These are the activations of a small network on made-up records, seen along a few directions, one row for each record.
Each row is followed by the record's values for the fields U, M, S, D, W, T, N, L.
A field that a record lacks is left out.
The largest differences between rows may come from other fields.
In the rows, 500 means zero.
Random noise pushes rows far along 2 fixed directions. That doesn't count. These rows show it; they differ only by the noise:
[548 390 661 523 732 433 591 525 427 457 446 375 549 412 574 586]
[378 545 488 467 433 357 521 429 511 703 449 446 534 603 542 628]
[314 591 430 475 360 337 494 381 510 774 463 476 515 661 547 643]
[421 515 527 458 478 370 540 463 516 657 438 425 549 565 537 619]

[657 320 676 362 515 517 611 665 694 548 484 346 685 384 530 466]
{U: u5, M: m1, S: s2, D: d1, W: w3, N: n5, L: l2}
[634 520 546 195 451 560 547 666 621 245 428 503 622 415 291 406]
{U: u2, M: m1, S: s1, T: t8}
[428 718 347 648 200 497 477 467 701 883 414 613 582 626 675 555]
{U: u5, M: m2, S: s3, D: d3, W: w3, N: n1, L: l12}
[699 465 565 558 381 564 540 666 578 555 505 516 636 490 555 545]
{U: u5, M: m3, S: s1, D: d3, W: w1, N: n5, L: l2}
[714 264 722 418 374 486 640 700 728 475 396 408 633 494 413 494]
{U: u2, M: m2, S: s2, D: d3, W: w1, N: n1, L: l11}
[736 497 589 459 514 649 571 550 520 378 383 483 511 325 493 415]
{U: u2, M: m1, S: s3, D: d3, W: w2, T: t8, N: n5, L: l10}
[429 608 425 608 383 571 435 291 389 561 497 524 360 600 619 503]
{U: u2, M: m1, S: s3, D: d3, W: w2, N: n5, L: l10}
[347 611 429 476 591 543 362 368 363 358 526 571 360 456 500 487]
{U: u2, M: m1, S: s3, T: t8}
[499 512 496 370 553 562 483 529 488 245 457 543 461 369 402 447]
{U: u2, M: m1, S: s3, T: t8}
[674 364 640 390 337 487 492 630 819 760 485 375 725 634 434 532]
{U: u5, M: m1, S: s1, D: d2, W: w1, N: n1, L: l12}
[543 369 592 609 717 487 555 397 197 257 604 522 374 320 503 483]
{U: u2, M: m3, S: s2, D: d1, W: w2, T: t8, N: n1, L: l8}
[521 467 449 427 528 535 519 523 412 195 524 594 444 387 391 425]
{U: u2, M: m2, S: s2, T: t8}
[658 256 813 442 815 485 517 634 514 405 482 331 544 316 458 503]
{U: u2, M: m2, S: s3, D: d1, W: w1, T: t8, N: n1, L: l1}
[303 192 527 635 492 310 289 240 228 657 769 472 238 717 426 544]
{U: u3, M: m3, S: s2, D: d1, W: w1, T: t8, N: n1, L: l1}
[726 583 648 511 626 580 632 639 676 505 330 449 718 389 613 478]
{U: u5, M: m1, S: s1, D: d3, W: w2, N: n5, L: l10}
[376 706 417 129 261 393 405 597 643 425 340 464 461 575 236 502]
{U: u3, M: m3, S: s3, T: t8}
[551 520 542 320 713 467 543 682 546 326 343 463 552 407 421 516]
{U: u2, M: m3, S: s2, T: t6}
[456 392 657 674 852 484 527 371 301 449 495 418 430 373 702 575]
{U: u5, M: m2, S: s3, D: d1, W: w2, N: n1, L: l8}
[515 573 533 239 614 452 520 631 548 226 431 417 499 537 413 523]
{U: u2, M: m3, S: s1}
[511 665 447 671 536 524 516 442 456 506 454 539 452 444 653 553]
{U: u5, M: m3, S: s3, D: d3, W: w2, N: n5, L: l10}
[643 465 408 751 518 667 596 542 371 334 627 680 348 372 626 351]
{U: u3, M: m2, S: s2, D: d3, W: w3, T: t8, N: n1, L: l12}
[623 323 609 422 595 524 651 676 523 341 526 440 510 321 441 367]
{U: u3, M: m2, S: s2, D: d1, W: w3, T: t8, N: n5, L: l2}
[554 505 474 250 459 565 567 611 599 281 454 557 527 428 358 451]
{U: u2, M: m1, S: s2, T: t6}
[629 168 828 247 564 348 413 578 639 518 528 186 520 540 318 661]
{U: u5, M: m3, S: s3, D: d1, W: w1, N: n1, L: l1}
[561 445 461 665 611 495 546 566 577 604 530 417 527 498 608 544]
{U: u5, M: m3, S: s2, D: d2, W: w3, N: n1, L: l3}
[458 660 510 254 514 399 462 606 655 460 309 477 573 488 382 507]
{U: u2, M: m3, S: s3, T: t8}
[609 443 536 585 607 511 615 560 527 459 413 395 575 444 526 520]
{U: u5, M: m3, S: s2, D: d2, W: w2, N: n1, L: l11}
[630 531 529 450 555 535 625 585 484 308 436 475 509 370 372 469]
{U: u2, M: m3, S: s2, D: d2, W: w2, T: t8, N: n1, L: l11}
[742 337 477 709 475 596 606 455 362 417 499 598 478 374 570 332]
{U: u2, M: m2, S: s2, D: d3, W: w2, T: t8, N: n5, L: l10}
[384 524 388 560 555 566 438 401 375 414 528 640 458 481 526 423]
{U: u2, M: m1, S: s2, T: t8}
[569 308 662 508 573 454 489 521 593 540 493 422 473 477 401 530]
{U: u2, M: m2, S: s3, D: d2, W: w1, T: t8, N: n1, L: l12}
[610 300 577 339 460 522 644 603 443 348 466 383 537 383 338 361]
{U: u3, M: m2, S: s2, D: d1, W: w2, T: t8, N: n1, L: l8}
[385 446 446 646 572 433 527 329 262 531 573 585 365 485 566 509]
{U: u2, M: m3, S: s2, D: d1, W: w2, T: t8, N: n1, L: l8}
[417 453 445 518 369 398 498 435 457 581 636 483 453 525 517 571]
{U: u5, M: m3, S: s2, D: d1, W: w3, N: n5, L: l2}
[461 559 471 421 571 468 446 488 316 181 536 567 415 477 370 423]
{U: u3, M: m3, S: s1, T: t8}
[448 572 465 422 500 542 425 430 407 290 554 530 488 548 479 430]
{U: u2, M: m1, S: s1}
[387 623 421 400 571 424 435 488 554 547 437 480 553 642 544 577]
{U: u5, M: m2, S: s1}
[609 503 593 471 558 561 590 673 662 503 397 438 609 342 456 460]
{U: u2, M: m2, S: s3, D: d2, W: w3, T: t8, N: n1, L: l3}
[516 577 469 248 402 463 491 611 515 235 461 530 506 495 268 413]
{U: u3, M: m3, S: s1, T: t8}
[538 701 446 250 273 542 570 551 677 538 393 474 611 531 296 465]
{U: u2, M: m1, S: s1, D: d2, W: w2, T: t8, N: n1, L: l11}
[482 497 535 494 443 354 430 444 563 705 548 510 494 670 421 536]
{U: u2, M: m3, S: s1, D: d2, W: w1, T: t8, N: n1, L: l12}
[807 186 644 701 528 732 602 616 341 304 614 621 525 251 589 392]
{U: u2, M: m1, S: s2, D: d3, W: w1, T: t8, N: n5, L: l2}
[377 537 554 428 534 468 451 482 595 667 495 356 499 541 583 518]
{U: u2, M: m1, S: s3, D: d1, W: w3, N: n5, L: l2}
[681 387 496 512 262 614 575 667 543 554 512 623 544 426 523 486]
{U: u2, M: m2, S: s2, D: d3, W: w1, T: t8, N: n5, L: l2}

Here are new rows. What are their fields?
[867 451 677 490 632 556 659 739 620 432 305 390 727 384 554 470]
{U: u5, M: m3, S: s1, D: d3, W: w2, N: n5, L: l10}
[513 693 451 526 376 448 494 511 646 766 293 468 577 585 608 585]
{U: u5, M: m3, S: s3, D: d3, W: w2, N: n5, L: l10}
[492 588 541 222 475 510 457 627 702 477 300 437 613 461 364 477]
{U: u2, M: m1, S: s3, T: t8}
[493 595 487 266 446 521 482 574 611 467 396 526 639 543 372 436]
{U: u2, M: m1, S: s1, T: t8}
[532 535 492 413 642 508 486 549 380 196 508 552 481 405 392 461]
{U: u2, M: m3, S: s1, T: t8}
[677 340 724 417 716 464 643 598 456 266 467 351 544 318 480 561]
{U: u5, M: m3, S: s2, D: d1, W: w2, N: n1, L: l8}
[518 546 434 245 309 547 506 566 628 348 451 569 548 465 317 418]
{U: u2, M: m1, S: s2, T: t8}
[501 622 509 327 557 542 477 547 500 289 456 556 539 432 395 459]
{U: u2, M: m1, S: s1, T: t8}
[590 273 709 591 705 552 436 510 508 528 534 407 478 433 489 514]
{U: u2, M: m1, S: s3, D: d2, W: w1, T: t8, N: n1, L: l12}
[409 590 465 433 640 557 434 423 363 287 561 518 437 568 553 479]
{U: u2, M: m1, S: s1}
[268 600 350 772 553 498 447 156 295 673 629 584 399 688 672 546]
{U: u5, M: m1, S: s1, D: d2, W: w2, N: n1, L: l11}
[565 499 420 882 492 591 562 461 446 597 553 661 521 463 764 474]
{U: u5, M: m2, S: s2, D: d3, W: w3, N: n1, L: l12}
[744 364 682 458 540 577 623 743 827 516 392 330 719 367 465 486]
{U: u5, M: m1, S: s3, D: d2, W: w3, N: n1, L: l3}
[597 563 508 421 564 519 598 608 513 478 380 423 614 463 384 466]
{U: u2, M: m3, S: s1, D: d2, W: w2, T: t8, N: n1, L: l11}
[544 439 522 515 667 477 511 600 492 340 420 443 567 420 542 517]
{U: u5, M: m3, S: s2}
[459 662 399 399 163 522 482 520 656 605 564 557 521 618 319 414]
{U: u3, M: m1, S: s1, D: d2, W: w3, T: t8, N: n1, L: l3}
[622 513 414 844 451 707 556 469 445 503 610 672 511 407 741 442]
{U: u5, M: m1, S: s2, D: d3, W: w3, N: n1, L: l12}
[453 479 519 538 419 382 441 403 521 625 615 487 466 682 454 625]
{U: u5, M: m3, S: s1, D: d2, W: w1, N: n1, L: l12}
[414 642 505 280 426 469 409 564 748 627 304 396 645 572 484 569]
{U: u5, M: m1, S: s3}
[579 359 611 815 852 644 472 442 339 386 601 470 427 297 612 406]
{U: u2, M: m1, S: s3, D: d2, W: w3, T: t8, N: n1, L: l3}
[365 613 384 318 363 438 402 491 605 554 376 528 501 556 403 489]
{U: u2, M: m2, S: s3, T: t8}
[510 433 533 526 664 561 498 499 487 357 471 495 564 434 583 473]
{U: u5, M: m1, S: s2}
